These are the activations of a small neural network, seen along a few directions. Each row is one input.
Each table varies a few parts of the input and shows all the possible inputs, shuffled.
Descriptions start from the smaller parts, as in this example, which fits no table here: values(3) and (point or line(11) or (line(6) and ring(8))).
Shared parts are said once, and a part with two or three values counts as separate values.

Other details of the inputs shift rows strongly along three fixed directions, in all tables alike. That doesn't count.

Table:
x1: [-13  43  -3  25  42   8  -8 -26 -15 -30  12  21 -26  23]
x2: [ -4 -10  19 -28  29  14 -15   5   1 -16  10  -8  -6   7]
x3: [  5 -27 -20  24  -1  -1  52  -7 -18   8 -27 -21 -15 -34]
x4: [ 11 -44  11 -31 -35 -20  28  25   2  22 -23 -16  16  -8]
x5: [  1  31   5 -42  -7  -5 -51  -3  -2 -19  66 -16  35  23]
x6: [ -2  27 -23  14  26  41  -3 -13 -31 -20  34 -39 -31 -16]
x7: [ -1   7 -24  33 -55 -17  11 -15  26  24  -9  28  29 -15]
x8: [ -3 -40  26 -18  31  33  34  24  -6   4 -38 -20 -45 -20]
x9: [  4 -18   1  -2 -20 -17  23   6  -5  12 -12 -15   4  -8]
x10: [-19   7 -18  35   7  52  24 -28   2  -7  18 -32 -36 -47]
x11: [ -4  26 -14  44  37  14   2 -15 -14 -10  -8  10 -32  -3]
x12: [ -2  27 -19  35  43  14   6 -21 -18 -19 -10  19 -26   0]
x13: [  1  69 -49  91 -13 -29   7 -36 -23   1   0  33  -6  12]
x14: [ -1  43 -35  71  37  -4  11 -33 -20 -15 -17  39 -23   4]
x15: [-22  60  10  16  61  34 -16 -27 -22 -42  28   3 -49  26]
x16: [ 13 -26 -13  28   0 -28  30   2   3  18 -55  32   7 -11]
x17: [ 15 -12  -3 -20 -52 -39 -24  17  14  23  10   1  51  12]
x18: [  6 -58  33 -32  -2   1  29  40  11  24 -48  -2 -12  -9]
x19: [ -7 -13   0   9  15  31  27   0 -21  -3   6 -53 -41 -29]
x20: [-24  25  29 -19  -1  21 -46 -11  38 -13  36  17   7  19]
x21: [  9  41 -52  66  -5 -17   0 -29 -21  -1  10   9   7  -9]
x22: [ -1 -21  25  -6  -8 -30   8  13  14  13 -34  24   6  18]
x23: [ 14 -26 -21  30  10  -5  30   5  -5  15 -56  20  -9 -19]
x24: [ 10 -11 -29  52  23   1  34  -7 -14   8 -48  18 -23 -21]
x25: [  9   9   9 -59 -23 -14 -46  12   4  -8  53 -10  48  25]
x26: [ -2   2   7  27   5 -27  18  -3   3   7 -38  33  -7  13]
x27: [  8  15   2 -51 -17  -9 -41   7   0 -11  47  -9  42  21]
x28: [  6   0   6 -57  -1  21 -36  14  -7 -13  55 -42  18   2]
x29: [ -1 -41  22 -65  13  37  17  19 -13 -12  22 -62 -15 -21]
x30: [ 14 -42 -14  -2 -27 -20  43  11  -5  20 -36  -4  13 -21]
x31: [ 16   2 -24  15 -33 -24   0   4  -4  18  -5   4  25  -3]
x32: [  0 -53  38 -70  30  39 -11  33   5  -7   9 -44 -13 -12]
x33: [  7 -25  -3  18   2 -23  36   3   1  13 -58  35  -3  -2]
x34: [  8 -20  16 -26   0  -3 -11  24   9   9 -13  10   8  10]
x35: [-13  25  12   2  39   9 -10 -16  -8 -26  14   9 -20  18]
x36: [-10 -58  39 -53  -6  40  14  25  39  13 -23  -9  -7 -27]
x37: [ 13 -45   5  -6   0  -2  21  26   6  21 -51  10  -4 -13]
x38: [  3   8  17   9 -31 -56 -21  12  23  21 -24  52  31  40]
x39: [-12  86 -36  52  34  28 -33 -43 -35 -37  68 -20 -28   7]
x40: [-12   4  48 -58  23  12 -28  16   6 -19  24  -4  -7  33]
x41: [ -4  -7  16 -49 -55   2 -30   9  40  12  29   1  46   3]
x42: [ -8  53  12 -21  31  10 -69 -10   0 -33  60  10   9  40]
x43: [-15  10  17 -24  21  31  -5  -5 -18 -24  45 -52 -27  -1]
x44: [  9  54  -6 -38 -32 -28 -82  -2   6 -13  73  13  64  49]
x45: [  4  15  -1  26 -25 -67 -11  -8  18  12 -28  68  39  40]
x46: [ -8 -20  21 -47  24  47  16  12 -20 -18  23 -64 -35 -18]
x47: [ 15 -51 -20   4 -11   7  34  12 -11  18 -20 -41  -2 -43]
x48: [ 10   5 -13  10 -51 -64  -6  -4  10  17  -3  30  53  21]
x49: [ 12  -8  12 -34 -51 -36 -16  25  14  22   2   7  43  19]
x50: [-27  28   7  25  30  48  -8 -28  16 -20  17   5 -36 -11]
x51: [  6  23  14   9 -36 -66 -31   9  26  21 -20  67  43  50]
x52: [-19   6 -10  51  26  45  31 -25  10  -4 -23  12 -47 -33]
x53: [  2 -65  33 -46  21  32  13  35   6   7 -22 -38 -23 -23]
x54: [-12  15 -30  58 -29   6  19 -32  15  10  -1   6  -1 -28]
x55: [ 10 -20 -16  31 -29 -23  38   6  -7  27 -34  -4   0 -19]
x56: [  7  -6 -14  -2  -7  -4   2  -3  -9   0  15 -20  12 -12]
Description of these inputs: values(2) and line(4) and (point or ring(6)).
Changing only the line(4) part turns x56 into x5. The same change can be made to x38. Which row results? -> x51
Changing only the line(4) part turns x44 into x21. The same change can be made to x33. Which row results? -> x35
Which other rows does x49 become when the values(2) part takes its other values? List them by row number. -> x8
Which other rows does x45 become when the values(2) part takes its other values? List them by row number. -> x48
List by row number the other rows that have the line(4) part and the values(2) part in common with x4. -> x7, x13, x25, x28, x29, x31
